Each row below holds a small network's activations on one input, seen along a few directions.
Each table varies a few parts of the input and shows all the possible inputs, shuffled.
Descriptions start from the smaller parts, as in this example, which fits no table here: one of 2 separate values, together with either a single point or one of 9 places along a line or (one of 4 places along a line, together with one of 5 places around a ring).
Shared parts are said once, and a part with two or three values counts as separate values.
In the rows, zero is written as 128.

A family of inputs:
x1: [161 102 101 178  79  90 112 117  81 120 167 133  97 177]
x2: [137  87 108 166 118  89 117 119  69 118 131 119  80 173]
x3: [ 51  96 130 139 196 102 155 153  89 141  97 120 116 129]
x4: [ 99 147 160 110 154 158 136 148 174 142  76 115 146  94]
x5: [137 148 145  86 176 168 117 143 172 149  80 123 145  78]
x6: [ 79 164 178 109  98 175 154 149 160 145 131 144 160 107]
x7: [ 75 103 148 137 185 103 140 162  99 132  70 116  98 136]
x8: [177  85 109 106 198  87  90 119 102 122  87  99  88 130]
x9: [155 136 117 167  46 126 128 110 107 112 193 147 119 150]
x10: [123 159 138 140  47 155 131 119 138 117 186 156 144 131]
x11: [ 60 128 168 125 188 132 148 160 124 144  64 119 121 126]
x12: [ 63 150 164 121 138 163 150 164 138 144  88 134 140 104]
x13: [111 109 141 121 200  94 126 146 131 127  54  96 106 127]
x14: [115 162 165  98 108 171 143 139 193 138 119 129 164  95]
x15: [195 141 107 154  58 120 114  97 139 102 179 125 128 142]
x16: [149 113 126  96 218 105 107 138 129 135  62 105 106 108]
x17: [ 59 159 153 110 107 170 171 144 145 150 154 148 175 101]
x18: [143  77 118 134 181  74 110 129 105 115  81  92  84 155]
x19: [130 133 144  88 216 136 117 137 151 145  58 110 126  92]
x20: [231 109  81 135 118  97  80 100 111 118 152 120 103 147]
x21: [ 82  80 107 148 177  81 136 134  61 128 118 114 105 158]
x22: [175 168 143  80 101 181 116 116 193 125 150 153 173  93]
x23: [197 159 112 105  89 162 100 107 172 114 170 144 149 109]
x24: [101 157 115 141  61 150 150 115 125 125 205 162 158 130]
x25: [135  97  83 180  90  89 129 110  71 131 191 139 114 169]
x26: [229 141  87 128  87 134  98 100 137 106 174 136 125 123]
x27: [ 81 157 149 117  73 174 165 125 152 137 188 172 178 112]
x28: [106  86 125 145 166  82 121 142  71 119  92 109  86 165]
x29: [114  85  92 165 135  86 131 110  61 129 153 121 102 173]
x30: [211  90  85 124 158  94  88 103 102 117 118 110  83 146]
x31: [ 93 132 150 113 196 125 139 150 151 134  49 105 123 111]
x32: [103 172 163 114  61 173 148 132 159 124 161 165 169 117]
x33: [ 43 145 148 121 151 159 163 154 128 154 113 134 160 100]
x34: [163 165 120 128  59 148 120 111 171 104 169 138 152 125]
x35: [151 164 153  74 131 181 121 131 187 142 120 134 165  76]
x36: [139 169 159 103  75 170 135 118 196 120 150 148 176 109]
x37: [200 102  88 166  90  83 100 106 113 110 153 113 100 167]
x38: [178  87  96 152 134  80 105 107 103 109 115 100  83 169]
x39: [132 138  97 165  60 121 145 105  95 121 211 151 139 149]
x40: [ 37 117 147 129 197 132 165 154 114 152  92 125 134 118]
Q: Changing only one part turns x39 into x15. The same change can be made to x3. Which row results?
A: x13
Q: Changing only one part turns x11 into x19. The same change can be made to x28. Which row results?
A: x8
Q: What is each input in this table made of?
A: one of 4 places along a line, together with one of 10 places around a ring
Q: Change only the place on the line of 4 in x1. List by row number the other rows that result.
A: x20, x25, x37

A family of inputs:
x41: [167 164 129 118 127 152 131 117 194 134 120 125 162 107]
x42: [119 143 131 105 108 171 141 119 148 141 173 150 160  86]
x43: [167 171 143 113 101 163 110 136 159 128 129 141 137  94]
x44: [101 170 133 108  88 163 145 119 132 136 172 150 169 120]
x45: [138 105 130 113 171 114 103 140 106 125  67  98  86 121]
x46: [223 102  67 173  61  84  98  81  91  95 205 132  98 177]
x47: [104  86 119 124 183 109 129 145 103 149 106 122 118 128]
x48: [149 105 135 102 195 101 108 134 145 110  70 114 111 143]
x49: [ 68 107 132 174 145  96 151 146  86 138  97  97  97 137]
x50: [ 84 112 116 133 182  96 137 144  87 140 114 126 124 146]
x51: [ 88 144 172 144  47 159 155 129 157 112 157 154 147 150]
Q: What is each input in this table made of?
A: either a single point or (one of 2 separate values, together with one of 5 places along a line)
Q: A walk changes only the place on the line of 5. It starts at x48 and steps to x45. List the rest of the walk in order.
A: x47, x50, x49

A family of inputs:
x52: [ 45 155 155 127 158 144 156 146 157 126 117 117 148 112]
x53: [180  86  98 156 119  67  95 119 114 103 119  95  96 189]
x54: [ 91 104 157 107 138 157 137 138 128 148 132 135 133 117]
x55: [111 126 160 104 164 131 111 148 113 161 111 134 111 125]
x56: [119 115 113 151 107 104 125 157  76 114 123 139 110 173]
x57: [196 180 110 117  53 185 127  89 174 128 210 160 156 103]
x58: [ 74 124 135 173  84 110 159 104 110 114 155 139 124 153]
x59: [161 121 123  99 179  91 144 132 151 112  64  85 133 137]
x60: [107 105 131 165  79 105 149 144  98 122 153 134 117 142]
x61: [117 134 151 140 192 132 122 148 133 137  69 103  93  89]
x62: [178 166 149 149  24 156 120 117 158  99 190 152 149 135]
x63: [144 118 114 168 124  81 114 126  87 116 108 120  82 160]
x64: [174  86 129  93 175 101  98 111 135 116  88  93 115 126]
x65: [112 104 102 135 113 150 155 109 108 153 176 134 144 124]
x66: [ 70 129 157 109 146 141 145 121 138 131 132 152 141 120]
x67: [192  89  67 129 162  91  91  98 122 121 134 102 127 156]
x68: [ 86 144 160 132 170 136 128 157 134 165  77 115 116 110]
x69: [126 118  88 137 142 122 120 145  86 133 142 153 132 133]
x70: [ 77 131 151 132 143 142 153 162 155 146 100 120 134  89]
x71: [164 169 152  93  57 189  97 121 179 115 153 160 157  91]
x72: [148 116 143  97 191 121 120 130 118 133  82 130 108 129]
x73: [146 196 138 102  57 185 130 117 202 129 133 123 164  83]
x74: [159 120  86 141 170 100 113 119  91 133 122 138 120 138]
x75: [ 94 135 104 118 124 132 162 114 105 119 182 137 165 137]
Q: What is each input in this table made of?
A: one of 4 places along a line, together with either a single point or one of 5 places along a line
Q: Changing only the place on the line of 4 turns x65 into x70. The same change can be made to x75. Which row results?
A: x52

A family of inputs:
x76: [133 102  50 193 162  80 129 132  50 151 119 107 101 173]
x77: [206  74 133  74 218  80  85  89 169  95  70  78  89 114]
x78: [116  71 110 121 204 112 121 134  50 158 126 140  92 124]
x79: [155 166  63 176  55 150 123 125 112 159 198 157 171 160]
x80: [ 78 196 137 107 117 178 166 138 159 159 147 151 198 101]
x81: [ 32 102 200 105 176 118 145 147 151  96  49  97 102 128]
x82: [ 63 156 218 102  72 181 167 133 205 108 119 132 154  93]
x83: [239 130 144  69 100 153  98  88 243  87 155 128 148  68]
x84: [156 108  99 193 114  66 111 153  49 121  85 105  63 194]
x85: [135 170 114  97  92 185 127 114  93 140 202 176 149  91]
x86: [ 38  94 150 102 215 102 159 134 141 141  95 112 152 134]
x87: [183 167 117 198  11 132 106 150 114 120 170 154 116 156]
Q: What is each input in this table made of?
A: one of 2 separate values, together with either a single point or one of 5 places along a line
Q: Changing only the choice among 2 separate values turns x87 into x84. The same change can be made to x80. Which row results?
A: x86
Q: Change only the choice among 2 separate values in x78. List by row number the other rows that result.
A: x85

A family of inputs:
x88: [198 159  91 170  44 126 118  98 122 125 203 151 143 163]
x89: [ 67 173 167 105 101 190 150 148 179 121 142 160 171  92]
x90: [118 198 179 110  40 198 153 118 171 122 162 161 165 111]
x91: [188 141 116  53 194 157  91 117 188 134 110 129 157  75]
x92: [193 120  81 178  87  76 107  91  78 107 199 129  98 159]
x93: [ 47 132 156 123 170 166 161 145 176 149 113 139 168 102]
x94: [111  65 105 146 175  85 119 143  53 122 100 118  71 156]
x95: [185  94 139 123 175  81  93 145 144 100  25  74  67 130]
x96: [ 57 113 166 110 193 112 167 168 119 163  68 108 131  97]
x97: [ 62 105 126 129 211 100 147 140  90 138  72 102 110 141]
x98: [152 159 129 115  22 154 123 113 157 125 193 145 171 136]
x99: [158  77  81 174 123  90 107 109  60 129 149 120  82 174]
Q: What is each input in this table made of?
A: either one of 2 separate values or one of 10 places around a ring
